A small network was shown many inputs. Here are its activations along a few directions, one row for each input.
Each table varies a few parts of the input and shows all the possible inputs, shuffled.
Descriptions start from the smaller parts, as in this example, which fits no table here: one of 4 places along a line, together with either a single point or one of 11 places along a line or (one of 3 separate values, together with one of 8 places around a ring).
Shared parts are said once, and a part with two or three values counts as separate values.

Other details of the inputs shift rows strongly along three fixed directions, in all tables alike. That doesn't count.

Table:
row 1: [  1 -21   0 -31 -18  -4  23  13   8 -16 -10]
row 2: [  3  -7  10  16 -15 -17  -9  28 -18  -3  12]
row 3: [ -1  14   2 -10  21  -4   3  -5  10   0  -2]
row 4: [  6   4  -1 -35  26   2  -7 -11  12  -8  -2]
row 5: [ -3   6 -10  25 -36  -6  31  -5  11  11 -14]
row 6: [ -6   8   1 -12  11   7  -7 -18   0  -5   1]
row 7: [-13   4  -3  25 -34  -2  24 -15   5   2 -18]
row 8: [-14  16  15  22   2  11  -5 -33  25  22   3]
row 9: [  2   7   3 -37  19  12  -8 -15   7 -10   3]
row 10: [  8 -21   4 -19  -6  -5  -6  27 -16 -10  12]
row 11: [  5   0   7  -2  16  20  -2 -13  24 -10   9]
row 12: [  3  -5  -7   5 -22  -1  22   2  -1   4  -6]
row 13: [-10  -5 -12  28 -34 -21  24 -15   5   2 -13]
row 14: [ -5   8   1 -43  24  23  11 -21  17 -11 -19]
row 15: [  6  25   6  31   2  -7 -26  -8  -7  11   9]
row 16: [  5  -8   5  10 -19 -14 -13  23 -16  -2  17]
row 17: [  1  15  -4 -16  12   3   3 -34  17  -1  -9]
row 18: [ -2   3   6  11  21  19  -7 -16  17  -7   9]
row 19: [ -2  12  14  10  19  -9 -30  14 -15  -3  15]
row 20: [  1 -11 -11  -1 -24 -13  22   7   4   1  -1]
row 21: [  5  -1   9  -1  19  20   0 -14  20 -10   8]
row 22: [ 13  -3   1 -33  26   7 -16   2  -4  -5   5]
row 23: [ -6   5  -1 -44  21  22   8 -26  14 -13 -16]
row 24: [  5  -2   9  12  22  17 -16   1   7  -7  18]
row 25: [  5 -18  -9 -28  -9  10  26   7   2  -4 -11]
row 26: [-10  25  -7  14   6   3   5 -27  10   8  -8]
row 27: [  8  11   5  10  21   3 -31  15 -13   6   7]
row 28: [  6  12   6  -2  19 -10 -20   5   2  -2   5]
row 29: [-13   5  -5  25 -34  -2  23 -14   6   2 -18]
row 30: [  8 -10  -4  14 -11  -8  -6  24 -21   8  16]
row 31: [  5 -19 -10 -22 -13   9  29  17   2  -1 -14]
row 32: [-15   7  14  13   5  15   4 -32  21  19  -2]
row 33: [  0   4  -3  39 -22 -23   2  10 -12  12  12]
row 34: [  0 -18  -9   2 -21 -14  19   2  -2  -3  -8]
row 35: [  0   2  -7  26 -38  -8  25 -10  10   7 -19]
row 36: [-13  27   3  21   2  -3  -2 -38   3   4   0]
row 37: [ -2 -11  -4   3 -15 -14  19   3   3  -5 -13]
row 38: [  6  24   8  33   5  -7 -23  -9 -10  11   8]
row 39: [ -5 -24  10  25 -18   6 -16  25  -7  18  17]
row 40: [ -3   6  -7  40 -22  -8  -1  16 -10  14   2]
row 41: [ -8  25  -2  36   9 -16 -21  -4  -7  12  15]
row 42: [ -6  -3  -3  26 -29 -21  30 -11   6   1 -18]
row 43: [  3 -23   0 -17  -5  -4  -9  28 -17 -11  10]
row 44: [  4 -22   2 -18  -4  -4  -7  28 -18 -10  11]
row 45: [  4 -15  -2 -25 -22   8  17   3   3 -10  -9]
row 46: [  2  11  -3   6  20  -1 -29  11 -14   7  20]
row 47: [-10  28   2  13   8 -11  16 -44  24   2 -19]
row 48: [ -9  16   6  22  10  16  19 -48  33  -3  -6]
row 49: [ -7  -6 -13  25 -36 -13  23 -18   3   3 -14]
row 50: [ 10 -16  -2 -17  -1  -9  -3  39  -6  -4   9]
row 51: [ -8   5 -10  29 -30  -6  29 -15   3  10 -12]
row 52: [  2  11   1  10  22  -9 -26  13 -14   7  20]
row 53: [-13   7  16  26   6  11 -13 -17  10  22   9]
row 54: [  1  -3   1 -34  22  12 -19   2  -6 -11   7]
row 55: [ -2  -9   5  15 -13 -15 -14  30 -17  -5  10]
row 56: [  4 -19  -5 -14   3  -7  -3  39  -9  -6   6]
row 57: [ -1  11   2 -45  19  22   9 -21  22 -11 -17]
row 58: [ -3   9   7   5  17  -6 -33   9 -15  -3  18]
row 59: [  0  -9 -10   5 -21   1  24  12   0   5 -11]
row 60: [  7  -9   5  14 -20  -8 -12  20 -24   1  17]
row 61: [ -8 -37   3 -23 -11  21  17   4  16   5  -6]
row 62: [ -4  17  -2  22   7  -6 -14 -21  -3   7   2]
row 63: [  9   9   5   8  19   1 -32   9 -16   4  11]
row 64: [ -1   6   7  41 -28  -8  -2  10 -16   9   3]
row 65: [  2 -20  -1 -30 -15  11  21   2  -2 -11 -12]
row 66: [ -3  25   0  31   9  -2 -20  -4  -9  13  10]
row 67: [  4 -17  -8   2 -24  -7  19  -1  -5   0  -8]
row 68: [  1   0  -1 -30  34   2 -11  15   2  -7   3]
row 69: [  1  -9   1   5 -30   1  19   7  -3  -2 -10]
row 70: [  5 -28  -8 -28 -11  -5  24   7   1 -10 -12]
row 71: [  6 -10  -6  14 -11  -8  -7  25 -21   7  15]
row 72: [ -1 -24   1 -28 -13  -3  26  12   2 -16 -12]
row 73: [  8 -23  -1 -14   2  -9  -8  34 -11  -9   1]
row 74: [ -9 -14  -1   2 -24 -11  19   7   0 -10 -10]
row 75: [-11  30   2  21  14 -12   7 -25  12   8  -5]
row 76: [  5  -9  -3  14  -8 -15  -5  27 -19   6  15]
row 77: [  8  12   2   5  19  -2 -26  10 -15   8  22]
row 78: [  2  29   4  31  10  -2 -17   1  -5  16   9]
row 79: [ -1   7   4 -46  20  21  10 -27  15 -12 -14]
row 80: [ 14 -18  -7 -19  -6   0  -5  31 -12   0  14]
row 81: [-11  29   6  20   2   3  -2 -35   4   4  -6]
row 82: [ 16 -22   0 -14  -3   3  -7  28 -18  -3   3]
row 83: [-4 20 -3  4 19  8 -6 -7  5  8 -4]
row 84: [  7   9   4   8  18   2 -34   9 -16   4  10]
row 85: [ -5 -14 -13   5 -21 -12  22   7  -1   1  -4]
row 86: [-13  16   1  22   9  16  16 -47  35  -5  -6]
row 87: [ 13  13   8  10  19   2 -32  15 -12   7   9]
row 88: [  8 -19 -11 -29 -17   7  25  13   5  -4  -9]
row 89: [ 11 -12   1  13 -11 -18 -10  23 -18   2  12]
row 90: [ -7  24  -2  20   7  -5  -2 -37   6   7  -5]
row 91: [ -8  11  -5 -13  19  -2   5 -31  16  -4 -12]
row 92: [  5   1   6 -24  23  14 -31  14 -13  -8  10]
row 93: [ -2   4   5 -35  26   7  -4 -13   4 -11   0]
row 94: [  4 -14  20 -19  26  22 -28  15   3  11  20]
row 95: [  5 -25 -11 -24 -13   8  21  13   4  -7 -21]
row 96: [ -8  15   3 -16  12   8   7 -35   9  -4  -7]
row 97: [ -5 -12  -8   4 -17 -13  26  12   2  -1  -9]
row 98: [  2   9   5   8  23 -11 -32  15  -9  -1  10]
row 99: [  8  -1  -1 -41  28  18   1  -5   9  -6 -15]
row 100: [  5 -25 -12 -22 -17   5  18   9   0  -9 -16]
row 101: [  0  -2 -10 -44  28  15   2  -8   8  -6  -3]
row 102: [  4  10   0   2  18   6 -22   6  -3   3  -1]
Each input here is: one of 6 places along a line, together with either one of 2 separate values or (one of 3 separate values, together with one of 5 places along a line).
Q: The inputs of row 25 and row 51 match in every part but the place on the line of 6. If row 30 is changed in the same way as row 25 into row 51, which row does it become?
A: row 71
Q: The inputs of row 42 and row 73 match in every part but the place on the line of 6. If row 99 is changed in the same way as row 42 into row 73, which row does it become?
A: row 95
Q: Which other rows does row 21 become when the choice among 2 separate values takes its other values? List them by row number.
A: row 94
Q: Which other rows does row 11 become when the choice among 2 separate values takes its other values? List them by row number.
A: row 8
Q: Which other rows does row 51 become when the choice among 3 separate values takes its other values? List them by row number.
A: row 63, row 81
Q: Which other rows does row 5 become when the place on the line of 6 takes its other values? List them by row number.
A: row 31, row 40, row 59, row 78, row 83
Q: Which other rows does row 27 become when the choice among 3 separate values takes its other values? List them by row number.
A: row 14, row 59

Table:
row 103: [  4 -14  -5 -10  -9  -3  10  19  -4   1   1]
row 104: [-10   2   2  11  -6   6  13 -25  17   0  -6]
row 105: [ -3  12  -4   9  -4  -1  17 -21  11  -3 -13]
row 106: [  2 -16 -11  -5 -19  -5  28   3   6  -5 -10]
row 107: [  3   7  -7 -37  28  16   2 -19  13  -4 -12]
row 108: [ -2   7   6  18   7 -11 -21   6  -8   5  12]
row 109: [  1 -18  -4 -10 -12  -6  17  13   3  -2  -7]
row 110: [  3  11   9 -30  44  12 -22   2   4  -6   2]
row 111: [  3   8  -6 -37  29  13   5 -17  16  -5  -8]
row 112: [  7 -14   0  -7   5  -4  -8  29 -11  -2  11]
row 113: [ -1   8   9  18   6  -8 -21   7  -9   1   8]
row 114: [ -9  13  -9   7  -4  -1  16 -23   9   8  -9]
row 115: [ -6 -20  -5 -10 -23  -6  25   2   6  -8 -13]
row 116: [  3  10   9  11  15  10 -21   2   1   9  14]
row 117: [-2  6  3  8 -8 -3 -4 -5 -6 -3  2]
row 118: [-12  12  -3  32 -25  -8  18 -19   5  12 -15]
row 119: [  5  -4  -2  19  -6 -12 -13  15 -14   0  13]
row 120: [  9 -17  -8 -15 -11   5   9  18  -9  -4  -5]
row 121: [ -4   9  10  15   4   5 -15 -13   0   5  12]
row 122: [ 12 -15  -7 -13  -8   1   7  18  -3  -4  -2]
row 123: [ -5  14  -4   3   1   5   3 -15   4   3  -9]
row 124: [ -6  11  -1   1   1   5   5 -13   4   3 -10]
row 125: [  2 -23  -3  -7 -14  12  13  10   2   3  -3]
row 126: [ -5   0   0  15 -10   8   7 -10   6  10  -2]
row 127: [-4  7 -2  1  9 -4 -3 -8  3 -3  4]
row 128: [ -4   7   5  13   6   8   2 -15  12   3   1]
row 129: [ -1 -16  -3  -8 -14  -4  16  12   3  -4  -8]
row 130: [  0  16   7  23   2  -6 -14   4  -5   9   4]
row 131: [  1  10   5  18   4  -5 -21   6 -11  -3  10]
row 132: [ -6  -3   3  16  -9   3   6 -12   9   0   1]
row 133: [  5 -16   2 -12  -3  -5  -9  23 -15  -3  13]
row 134: [ -3  12   4  23   2  -6 -20   6 -12  14   8]
row 135: [ -1   7  -4 -36  32  11   7 -16  17  -9  -7]
row 136: [ -2   7   4  17   8 -10 -18   6 -10   3  14]
row 137: [  6 -11   3  -9   0  -2 -11  29 -10   2   7]
row 138: [  1 -24   2 -10 -18   7  13   4   2  -5   1]
row 139: [-12   8   3  27 -24 -15   8 -16   0   6  -4]
row 140: [  0  14  11   5  12  -1 -23  -2 -10  -1  10]
row 141: [  3  -4  -2   1   4  -2 -14  21 -15   8  10]
row 142: [  2  -4  -2  14 -15  -5   6  11  -5  -3  -1]
row 143: [-1 -1  5 18 -1  5 -1 -2  5  4  5]
row 144: [  1  13   6 -25  35  12 -13  -6   8  -8  -2]
row 145: [  0 -18  -8 -16 -11   0  15  11  -1   3  -8]
row 146: [  9 -14  -1 -10  -1  -4 -12  20 -16  -5  13]
row 147: [  3  13   1  18   7  -7 -17   9  -9   9  14]
row 148: [  8 -13  -4 -15  -9   4   6  21  -5  -6  -3]
row 149: [ 0  4  5  5  7 11 -3 -7  9  6  4]
row 150: [  1   9  -4   4   5  -2   7 -14   8  -2  -7]
row 151: [ 1  4  0 12 -3 -4 -2 -3 -3 -4  0]
row 152: [ -4   9  -3 -34  21   9  14 -23  23  -1 -15]
row 153: [  4  11  -3  18   7  -4 -19   6 -13  10  11]
row 154: [  6 -14   7 -11  -2  -2 -14  24 -16  -5   8]
row 155: [ -6   8  -2  -2   1  -4   6 -19   4  -1   0]
row 156: [  3 -12  -3  -8 -19   1  17  13   0  -3  -9]
row 157: [ -4   4   4   8  -5 -10  -4  -6  -3   4   4]
row 158: [  7   8   3 -30  43  10 -25  -4   2 -10   6]
row 159: [  0 -19  -2 -14 -16   0  15  10   0 -12  -9]
row 160: [  8 -19  -2 -17 -13   0   7  13  -9 -11  -1]
row 161: [ -5  20  -4  24 -15  -4  20 -28  12   5 -14]
row 162: [ -5  11  -3   6  -8  -5  11 -30   8  -1  -9]
Q: What do these inputs look like to the network?
A: one of 5 places along a line, together with either one of 2 separate values or one of 10 places around a ring
Q: The inputs of row 126 and row 116 match in every part but the place on the line of 5. If row 125 is changed in the same way as row 126 into row 116, which row does it become?
A: row 149
Q: Which other rows does row 137 become when the place on the line of 5 takes its other values? List them by row number.
A: row 115, row 129, row 134, row 139
Q: Which other rows does row 143 become when the choice among 2 separate values takes its other values? List them by row number.
A: row 128
Q: Which other rows does row 141 become when the place on the ring of 10 takes its other values? List them by row number.
A: row 107, row 114, row 118, row 120, row 123, row 124, row 134, row 145, row 153

Table:
row 163: [ -3 -25   4 -34 -12  14   1  22  -3   3   0]
row 164: [  0  -3  13 -14  14  15  -1 -15  13  -2  -9]
row 165: [-11  20  -4  26 -19 -16   7 -27  -6  -6 -15]
row 166: [ -2  17  -9  26 -10 -28  12 -19   8  12 -13]
row 167: [  4  20  -9 -26  15   4  -3 -15  -4  -7  -6]
row 168: [ -4 -31  -6 -32   6  10  -8  15   2  -8   8]
row 169: [ -3  20 -15  26 -15 -17   9 -24  -3   9 -16]
row 170: [  7  19  17  35  26  -1 -48   0 -18  10  43]
row 171: [-16 -24 -13   6 -31 -22  47  14  -1 -10 -20]
row 172: [ 17 -16  -9 -39   2 -11   7  28  -3  -4   0]
row 173: [ -1   8  -4 -23  28 -13   1  -8  14  -4  -9]
row 174: [  4  12   3 -12  19  22  -1  -4  21  -5  -4]
row 175: [ 16 -16 -14 -33   6  -8   0  24  -7  -3  -7]
row 176: [ -6  13  15  27 -15   2   8 -24  11   9  -3]
row 177: [  0   8  -5 -15  30  23  -1 -11  10   6  -7]
row 178: [-16  14  -4  27  -5 -27  20 -14   8   3 -12]
row 179: [ -7   7  -9 -21  25  22  -4  -6  16   5  -9]
row 180: [ 10 -40   0 -23  -1   9   4  18   3 -18   7]
row 181: [ -1   7  17 -26  17  19  -7 -13  19  -6  -6]
row 182: [ 16 -40   4  17 -13  -5 -21  45 -29  -1  31]
row 183: [  8  19  -9 -26  19  -5  -1 -11   7   3  -5]
row 184: [ -3 -20  -7  -3 -44 -16  34   4  -7 -19 -23]
row 185: [ -7   2   2  24  -5 -24  -4  34 -22  -1  16]
row 186: [  1 -18   2  28 -10  -8 -18  16 -19   6  22]
row 187: [ -1  18  -6 -22   9   2  -1 -17  -6 -11  -7]
row 188: [  6 -34  -2 -36  -1  12   5  16  -4  -9  13]
row 189: [ -9  19 -10  25 -18 -14   7 -26  -8  -3 -15]
row 190: [ 17 -32   9  18 -17  -5 -22  47 -23  -7  37]
row 191: [-21   8   3  26 -21  -2   5 -23   9  18 -13]
row 192: [  1 -20 -22   0 -45 -14  35   3 -10  -7 -24]
row 193: [ 14 -26  -4 -15   4  18   8  27   4  -8  -4]
row 194: [ 12  -9  -1  34  -5   4 -10  27 -17  12  12]
row 195: [  0   0  -4  25 -15   4 -15  33 -13  17  16]
row 196: [  0  10  -4 -12  17  21   7  -9   9   8  -2]
row 197: [ -2  18   6 -23   8  -2   1 -14  -1 -17  -7]
row 198: [  3   7   1  -9  24  20  -4  -4  21  -6 -11]
row 199: [-13   8   7  26 -11   0   6 -26   3  18 -10]
row 200: [  0   1   3  22  -6 -28  -6  32 -18   3  17]
row 201: [  5 -14 -22  -2 -48 -15  39   4  -7   0 -18]
row 202: [-10  21   6 -11  37  12 -35 -18   8   3  23]
row 203: [  7 -27  12 -26   0  12  -7  22   3 -10  -7]
row 204: [ -3  -6   5 -10  14   8  -4 -17  21 -15  -1]
row 205: [  0  -7   9 -19  13  17   4 -15   7   3  -8]
row 206: [ -7  22  -3  15  -4 -25  14 -17  12   7  -5]
row 207: [ -1  16  -1  35 -15   7  19 -16  16   8  -5]
row 208: [ -1  -2   8 -18  15  12  -4 -14  21 -15   6]
row 209: [ -2  16  -1 -24   7   1   1 -16  -4 -16  -8]
row 210: [ -6   8  11  24 -19   3  15 -25   5  14  -4]
row 211: [  0  25  23  27  22   3 -51   6 -23  23  29]
row 212: [ 12  28  11  35  31  10 -42  13 -17  19  31]
Q: The inputs of row 208 and row 204 match in every part but one. If row 206 is changed in the same way as row 208 into row 204, which row does it become?
A: row 173
Q: The inputs of row 181 and row 203 match in every part but one. If row 190 is changed in the same way as row 181 into row 203, which row does it become?
A: row 180
Q: What do these inputs look like to the network?
A: one of 2 separate values, together with either one of 10 places along a line or (one of 3 separate values, together with one of 5 places along a line)
Q: Which other rows does row 168 become when the choice among 2 separate values takes its other values? List them by row number.
A: row 202
Q: Which other rows does row 180 become when the choice among 3 separate values takes its other values? List them by row number.
A: row 164, row 193

Table:
row 213: [ -8  -9  -9 -17 -16   8  34 -32  19 -10 -21]
row 214: [  6  12   4 -41  57  25 -27  -7   8  -1   6]
row 215: [  3  -9   4  27 -10 -10 -12  19  -9   6  15]
row 216: [ -7   4  -4  42 -39  -5  22  -9   3  14  -9]
row 217: [ -8  17   1  31  -5   0  11 -25  16   7  -5]
row 218: [ 13 -31 -11 -32 -16  -5  19  35 -12 -12   0]
row 219: [ -6   1 -10 -25  -2   0  36 -24  18 -10 -31]
row 220: [  3  14   6  16  15   8 -22   5  -5   9  11]
row 221: [  8  14   3   8  10 -13 -26   9 -15   1  12]
row 222: [ -9  21  -6 -32  20   4  20 -49  24 -10 -26]
row 223: [  7 -41  -1 -25 -17   0  13  31  -4  -9   2]
row 224: [  1   9   9  17  13   1 -19   4   0   4  13]
row 225: [  1 -16   1 -13  -5   4   0   5  -5  -7   2]
row 226: [  4 -32  -7  11 -33  -6  22  21  -2  -1  -2]
row 227: [  4 -24  -6  10 -29   2  19  21  -2   0  -3]
row 228: [  1   2  12  16   0  -2 -24  15 -15   2  17]
row 229: [  4   9   1  14   5 -15 -22  22 -16   4   7]
row 230: [  8   9   0  11   3 -15 -19  15 -15  -1  13]
row 231: [  6 -24   4 -38   9  12   4  17   5 -12   1]
row 232: [ -6   7  -2  40 -38  -7  18 -10   3  16  -8]
row 233: [  0  13  11  14  10   3 -25  -1  -9   1  13]
row 234: [-14  31  -3  15  14 -11  -4 -27   9   4  -7]
row 235: [  7 -38   1 -25 -20   4  13  31  -6 -12   1]
row 236: [  9 -16   1 -49  21  22  -8  10   0 -18   1]
row 237: [ -1  13  -1 -43  46   8 -17  -3   2  -6   2]
row 238: [  0  20  -1  11  16  -8 -18   4 -12   6  13]
row 239: [-11  10  -8 -18  14  15  30 -45  33  -1 -23]
row 240: [ -7  24  -2  24  -7 -13   9 -26   2   6 -14]
row 241: [  4 -23  -6   3 -33  -2  16  17  -6   7  -4]
row 242: [-14  13   4  25 -13  -7  10 -32   8   5  -5]
row 243: [ -2   9  11  13  13  -4 -24  -1  -6   4  15]
row 244: [  5   9   5  10  15   5 -28  11 -11  12  14]
Q: What do these inputs look like to the network?
A: either one of 10 places around a ring or (one of 2 separate values, together with one of 11 places along a line)
Q: Start at row 218 and move only the place on the ring of 10, one step at a time. The first step leads to row 238. Which rows follow, in order?
A: row 237, row 234, row 229, row 219, row 240, row 222, row 221, row 230
